Here are a small network's activations along a few directions, averaged over the inputs that share one value of a field.
Values that are neighbours, or in one group, have similar rows; names and order tell nothing.
(in the rows, 500 means zero)
Strong random noise was added to every row along 2 fixed directions; ignore it. To show where, here is one row again and again, with new noise each time:
[530 530 561 579 496 551 558 404 393 503 570 522 592 437]
[576 471 361 465 606 631 313 929 486 420 352 433 244 571]
[538 537 560 587 495 554 561 382 395 516 577 517 600 434]
[426 454 582 490 508 511 544 641 368 360 504 583 521 469]


Values of Gen:
n13: [437 395 575 573 304 521 599 269 451 416 571 641 742 418]
n11: [521 476 430 426 491 483 367 786 607 471 466 430 405 526]
n7: [544 520 483 245 753 450 410 780 541 493 521 408 239 636]
n5: [543 550 558 542 663 382 473 559 596 588 549 406 367 580]
n4: [679 546 320 550 518 649 451 379 591 727 427 444 509 474]
n10: [422 493 658 534 475 478 567 317 386 463 495 589 661 470]
n1: [669 525 383 544 351 462 481 291 670 492 551 336 577 369]
n2: [657 575 357 460 525 418 486 517 726 644 564 395 459 613]
n3: [591 437 315 579 266 559 452 499 584 622 408 478 548 565]
n9: [442 588 464 474 687 615 445 545 515 561 397 502 271 620]
n6: [634 643 408 514 595 460 429 359 553 663 584 306 316 477]
n12: [405 430 499 560 303 606 519 419 449 498 331 626 603 521]
n8: [363 495 513 486 635 476 416 577 462 430 451 482 429 462]
Gen is arranged as a tree with 5 forks.
Question: Which values are neighbours of n8? Give them in the order they are listed.
Answer: n10, n9, n6
Question: Which values are neighbours of n1? Give them in the order they are listed.
Answer: n11
Question: Which values are neighbours of n12? Give them in the order they are listed.
Answer: n13

Values of Buta:
g2: [551 569 427 538 602 648 379 522 466 542 414 426 291 497]
g15: [421 450 434 603 424 593 500 566 433 505 431 605 483 454]
g1: [578 613 479 535 726 576 419 354 490 597 479 377 366 527]
g8: [552 394 337 598 372 610 434 655 644 560 355 542 579 508]
g12: [483 531 613 465 477 469 580 332 535 448 594 435 640 435]
g6: [401 455 567 552 284 518 657 323 360 474 490 663 763 445]
g3: [713 707 481 578 619 479 560 174 589 813 685 364 494 491]
g14: [460 461 467 557 548 667 440 653 419 516 396 608 395 561]
g4: [383 554 660 500 683 354 614 418 449 544 601 644 513 539]
g16: [540 474 378 388 659 535 312 754 537 346 432 373 188 558]
g7: [614 539 566 499 442 304 633 389 592 651 598 444 611 530]
g5: [699 681 557 611 519 401 655  36 541 786 802 429 725 435]
g11: [579 492 434 488 322 530 499 404 575 475 485 464 684 492]
g10: [589 496 383 357 459 479 354 833 638 393 421 352 393 552]
g13: [431 427 494 486 381 492 442 416 446 458 485 477 529 455]
g9: [346 430 704 582 412 457 638 227 346 401 615 613 684 375]
A value of Buta combines one of 4 hidden first parts with one of 4 second parts; all combinations occur once.
Question: g13 and g2 share the first part; g13 and g12 share the second. Which value has the first part of g12 and the second part of g2?
Answer: g1
Question: g10 and g16 share the first part; g10 and g8 share the second. Which value has the first part of g8 and the second part of g16?
Answer: g15
Question: g4 and g5 share the first part; g4 and g14 share the second. Which value has the first part of g14 and the second part of g5?
Answer: g6
